Each row below holds a small network's activations on one input, seen along a few directions.
Each table varies a few parts of the input and shows all the possible inputs, shuffled.
A made-up example of a description, with smaller parts first: one of 8 places around a ring, together with either a single point or one of 11 places around a ring or (one of 3 separate values, together with one of 6 places along a line).
Shared parts are said once, and a part with two or three values counts as separate values.
In the rows, 128 means zero.

Other details of the inputs vary at random and push rows far along two fixed directions, the same in every table; ignore that.

Table:
x1: [177 106 165 113 191 172 113 133  91 152 156 130 149 155  76 162]
x2: [122 130  82  67  64 187 151 107 131 133  77 152 139  65  89 131]
x3: [ 97 122 152 186 140  88 106 118  94  70 176 116  54 193 148  89]
x4: [171 108 163 129 194 145 106 135  91 165 137 157 151 157  81 178]
x5: [ 50 158  49 114  42  80 163  98 123  33 112 147  53 105 160  66]
x6: [181 115 161 123 193 142 115 183 132 199 120 108 162 158 125 166]
x7: [ 99 118 174 205 129  79 118 118 127  82 197 115  75 169 145  76]
x8: [113 142  81  74  86 180 158 118 123 124  71 167 158  49 106 146]
x9: [ 45 149  71 151  42  63 174 101 151  47 114 159  82  71 169  65]
x10: [ 97 133 145 198 131  52 111 175 118 105 167  90  81 194 206 108]
x11: [138 135  54  61  59 160 163 146 151 171  81 112 143  73 135 151]
x12: [175 117 175 125 179 172 105 139  99 155 160 128 160 146  73 156]
x13: [131 142  64  45  83 159 161 135 180 152  63 100 143  77 128 149]
x14: [173 104 187 134 177 160 125 131 125 163 178 129 166 131  77 146]
x15: [111 121  76  70  85 181 158 105 120 133  57 171 134  66 107 152]
x16: [135 132  48  43  81 157 127 104 172 167  77 115 156  72 150 139]
x17: [140 145  59  52  83 161 168 146 164 166  69 112 137  72 131 136]
x18: [ 91 115 175 226 141  69 117 122 122  80 180 128  82 163 159  87]
x19: [179 113 157 121 191 148  98 160 155 181 121 110 176 173 132 171]
x20: [148 136  62  39  80 159 138 112 178 155  69 117 148  76 151 142]
x21: [ 90 146 170 215 151  73 119 123  97  70 177 120  96 167 164  88]
x22: [118 128  59  48  89 152 129 116 171 165  58 131 170  75 162 145]
x23: [ 89 135 172 223 139  74 113 116 102  80 165 121  85 174 160  88]
x24: [ 43 169  68 147  40  69 171  95 131  47  99 153  85  83 171  66]
x25: [174 112 167 117 194 139 108 171 149 184 112  94 168 163 122 179]
x26: [ 35 157  70 147  37  95 150 103 125  41  91 152  64  87 177  73]
x27: [185 107 164 109 189 141  86 148 149 186 119 111 171 165 144 173]
x28: [167 100 186 153 189 154 124 135 120 164 160 143 175 124  89 159]
x29: [191 119 148 114 183 154  97 149 157 183 141  94 162 171 120 166]
x30: [ 97 148 170 197 139  80 121 119 102  68 195 105  89 175 150  75]
x31: [ 95 144 157 206 145  61  99 132  97  73 170 138  80 177 150 100]
x32: [180 101 181 133 170 141 121 129 130 174 172 138 165 138  65 149]
x33: [121 133  92  73  63 181 168  95 136 142  80 145 152  62  92 123]
x34: [166 108 169 129 201 165 111 138  87 154 141 147 154 148  92 177]
x35: [103 143 155 191 136  66 100 129 102  70 187 121  74 185 137  84]
x36: [181 120 179 132 171 146 116 124 108 173 158 131 169 151  65 148]
Each input here is: one of 2 separate values, together with either one of 6 places along a line or (one of 3 separate values, together with one of 4 places along a line).
Changing only the choice among 2 separate values turns x22 into x16. The same change can be made to x25. Which row results?
> x13
Change only the place on the line of 4 in x5. List by row number the other rows that result.
> x32, x35, x36
Change only the choice among 2 separate values in x9. List by row number the other rows that result.
> x32

Table:
x37: [150 126 208 206 205  70  98 184 121 106 206  73  82 246 135 113]
x38: [171 101 107  76 117 156 129 127 149 189 140 101 161 113 120 145]
x39: [155 123 116  83 121 158 133 150 102 169  88 139 124 136  75 169]
x40: [161 126 124 104 153 157 158 155 152 158 107 123 158  91 110 166]
x41: [175 119 118  94  99 149 143 147 158 192 118 101 155 127  91 143]
x42: [137 110 222 228 198  44  58 119 139 129 215  83 116 225 162 112]
x43: [145 115 131  86 158 155 127 115 170 147  99 134 177 109 111 162]
x44: [155 106 103  70 135 169 121 126  98 162 114 147 132 129 109 175]
x45: [165 126 119  72 156 173 115 124 163 154 109 126 151 112 109 139]
x46: [ 47 186  83 137  49  66 204  66  99  13 155 168  87  75 118  28]
x47: [146 106 114 100 145 153 110  99 120 150  84 172 163 122 101 178]
x48: [139 127 145 115 136 166 138 150 113 161  86 149 190  97 127 159]
x49: [130 111 230 234 222  62  96 177 123 107 197 115 115 216 173 117]
x50: [152 122 201 249 194  55  91 155 129 145 225  80  99 212 162 114]
x51: [150 142 125 113 141 170 142 148 112 162 100 120 165  92 111 169]
x52: [ 55 180  57 120  55 107 125  96 139  41 101 123  71 110 195  58]
x53: [177 119 125  82 120 153 105 108 162 186 120 112 159 104 112 131]
x54: [159 111 112  63 150 171 139 144 146 153 127 111 152 117 118 156]
x55: [ 25 128 107 168  26 128 196  52 115  22 125 149  45  73 134  36]
x56: [144 107 147 125 102 181 126 122 112 132 157 192 163  65  29 148]
x57: [143 120 111 111 150 153 138 140 101 175  90 149 137  98  95 178]
x58: [ 29 140  67 155  60  67 158 122 113  57  76 172  75  94 198  77]
x59: [135 112 226 249 194  52  87 158 130 150 211 107 121 218 175 109]
x60: [154 143 124  89 121 177 136 157 114 161  97 109 153 131  89 155]
x61: [168 118 109  83 138 170 101 106 113 156  95 164 135 126 102 160]
x62: [ 39 168  70 135  59  89 135  89 144  35  92 131  98 106 195  82]
x63: [ 49 165  55 109  52 107 147 118 121  45 121 107  72 112 202  77]
Describe the family of inputs behind these rows.
> either one of 3 separate values or (one of 4 places along a line, together with one of 6 places around a ring)
Which of the alternatives is x46?
> one of 3 separate values
A walk changes only the place on the ring of 6. It starts at x50 and steps to x41. List the rest of the walk in order.
> x38, x53, x42, x59
Change only the place on the line of 4 in x59. List by row number the other rows that result.
> x48, x49, x58

Table:
x64: [ 79 133 148 189  92  87 145  98 140  88 147 135 112 108 154  76]
x65: [ 82 131 102 154 111  85 120 139 106  87 109 138  63 154 169 116]
x66: [181 123 177 140 203 113  75 144 134 153 179  76 131 215 131 135]
x67: [ 83 135 123 159  96 114 118  88  94  58 158 145  79 131 130  82]
x68: [167 136 124  75 125 178 153 134 128 158 120 123 160 103  63 147]
x69: [ 94 142 124 158 101  88 161 137 146  80 167 104  92 122 150  80]
x70: [ 84 139 100 140 132  90 109 128 127  72 101 125  76 158 194 117]
x71: [ 69 149  45  67  52 160 193 121 120  80  38 179 112  45 126 126]
x72: [142 102 135  99 139 184 134 102 105 145  95 189 164  94  63 166]
x73: [165 110 126 102 117 163 139 148 157 208  88 126 183  94 115 167]
x74: [163 117 102  72 122 186 120 131 105 180  99 129 142 120  93 170]
x75: [176 111 121  66 142 164 126 137 184 186 117 102 180 108 125 155]
x76: [ 98 144 127 156  90  93 131  89 128  69 168 130  86 130 119  67]
x77: [ 94 129 133 169  93  89 146  94 150  82 180 128  95 111 137  67]
x78: [159 127 110  77 156 159 113 138 146 178  76 141 189 105 133 183]
x79: [ 71 145  57  84  39 138 181  79 135  93  65 195 149  22 124 108]
x80: [151 123 139 108 129 176 166 146 142 180  93 133 191  78  93 158]
x81: [105 130 109 150  87  73 138 136 159 107 159  96  82 138 172  88]
x82: [181 119 178 157 180 108  87 149 116 166 187  87 115 211 106 139]
x83: [170 119 173 145 212 135  64 141  97 145 169  91 120 217 142 152]
x84: [ 77 155 121 169 119  81 148 140 105  71 130 146 104 126 162 101]
x85: [163 113 180 182 199  95  82 162  99 168 161 127 137 190 134 161]
x86: [160 122 193 167 198 144  95 150  69 127 185 112 115 193  99 145]
x87: [160 119 125  88 139 168 126 142 180 193  80 115 196  99 139 166]
Describe the family of inputs behind these rows.
> one of 4 places along a line, together with one of 6 places around a ring
Changing only the place on the ring of 6 turns x72 into x79. The same change can be made to x65. Which row results?
> x85
Change only the place on the line of 4 in x64. List by row number the other rows that result.
> x73, x80, x87
Change only the place on the ring of 6 in x66. List by row number the other rows that result.
> x70, x75, x78, x83, x87
Change only the place on the ring of 6 in x71. List by row number the other rows that result.
> x68, x69, x80, x84, x86
